Each row below is a small network's average activation on inputs in which a field has the value named, seen along a few directions.
Values that are neighbours, or in one group, have similar rows; names and order tell nothing.
(in the rows, 500 means zero)
Random noise pushes rows far along 8 fixed directions. That doesn't count. These rows show it; they differ only by the noise:
[432 519 477 564 610 525 496 627 285 308 565 358 396 563 522 518 630 386]
[392 429 599 558 524 532 566 509 306 316 333 604 531 396 624 480 369 419]
[682 526 514 550 591 341 588 415 543 479 534 438 452 482 528 450 541 556]
[497 497 511 559 496 355 508 303 377 540 457 436 518 441 522 455 508 430]
[627 469 471 392 503 516 445 497 642 660 536 536 450 469 474 492 504 561]
[494 518 519 455 408 630 492 784 486 513 513 546 464 544 465 507 521 546]
[604 513 493 577 555 463 501 365 478 655 619 520 440 451 414 426 585 539]
[479 412 502 318 478 693 423 710 624 519 412 695 454 499 547 532 371 511]
[685 355 536 478 709 476 549 412 466 324 497 499 422 331 659 480 510 540]
[503 531 619 679 508 669 617 660 355 506 568 671 474 414 408 430 508 590]


SABO, 13 values:
mefa: [346 678 458 510 459 517 469 598 623 644 518 471 518 658 425 563 389 408]
rafip: [814 607 602 658 520 550 663 553 509 774 759 363 501 257 292 490 688 753]
fim: [598 574 478 447 440 366 536 393 745 670 507 473 534 562 377 529 519 603]
kulab: [333 464 522 537 290 324 521 339 253 391 348 421 626 502 552 501 591 438]
lopov: [441 559 525 502 432 558 509 594 504 598 493 420 556 443 390 597 454 485]
mef: [496 372 526 497 704 505 540 312 561 352 392 707 476 423 575 506 400 491]
tele: [718 615 537 548 151 402 533 589 764 817 604 505 679 535 402 400 522 801]
dopum: [397 534 596 625 760 669 646 637 555 289 430 747 425 493 577 524 241 443]
meb: [434 344 390 133 348 401 363 578 551 332 299 305 560 600 691 638 523 427]
lunus: [554 438 400 443 333 413 413 529 439 521 548 601 462 644 515 378 649 550]
nivig: [359 590 514 545 421 484 555 598 514 122 403 373 612 709 669 485 399 445]
pafur: [479 456 517 664 698 514 489 288 333 269 603 349 537 400 611 476 546 447]
muve: [373 507 500 633 668 414 571 314 293 321 451 418 514 455 502 546 508 349]
SABO is arranged as a line.
Which values are neighbours of mefa? Give them in the order they are listed.
Answer: tele, dopum
Which values are neighbours of lopov? Give them in the order they are listed.
Answer: lunus, muve
Which values are neighbours of meb? Give them in the order they are listed.
Answer: fim, mef
Which values are neighbours of nivig? Give them in the order they are listed.
Answer: pafur

KESI, 13 values:
fedo: [679 374 565 437 519 489 569 603 390 325 440 477 455 350 659 479 507 557]
tevo: [319 525 468 503 467 411 539 770 323 149 384 547 412 785 620 471 497 356]
puva: [469 549 544 609 505 462 563 339 430 533 513 405 597 409 412 510 532 476]
gotu: [639 320 555 318 560 610 463 515 361 510 452 324 500 107 668 610 544 491]
tanun: [623 447 529 588 522 396 587 432 465 342 522 578 471 519 545 383 616 622]
sola: [583 610 582 769 751 738 592 452 510 667 795 457 483 323 247 503 593 626]
beri: [505 591 470 614 898 910 521 823 597 384 807 426 336 500 285 624 626 506]
rez: [346 372 457 446 451 621 323 311 279 704 561 579 475 396 443 527 596 425]
nesik: [767 594 472 536 545 553 601 843 661 480 791 492 330 683 364 475 784 775]
zirer: [789 373 430 388 828 468 433 198 693 645 587 534 363 297 525 506 511 520]
kagal: [687 488 515 481 197 197 592 458 562 603 420 612 568 591 513 352 485 675]
ponem: [584 517 658 692 589 714 650 597 553 436 575 606 569 294 509 493 391 692]
nubun: [629 603 550 694 737 517 547 231 542 634 750 175 554 243 419 579 568 559]
KESI is arranged as a line.
Going along KESI from gotu by way of its neighbour fedo, in what order are puva, rez, nesik, nubun met?
Answer: rez, nesik, puva, nubun
Fewest steps between beri and zirer?
Answer: 7
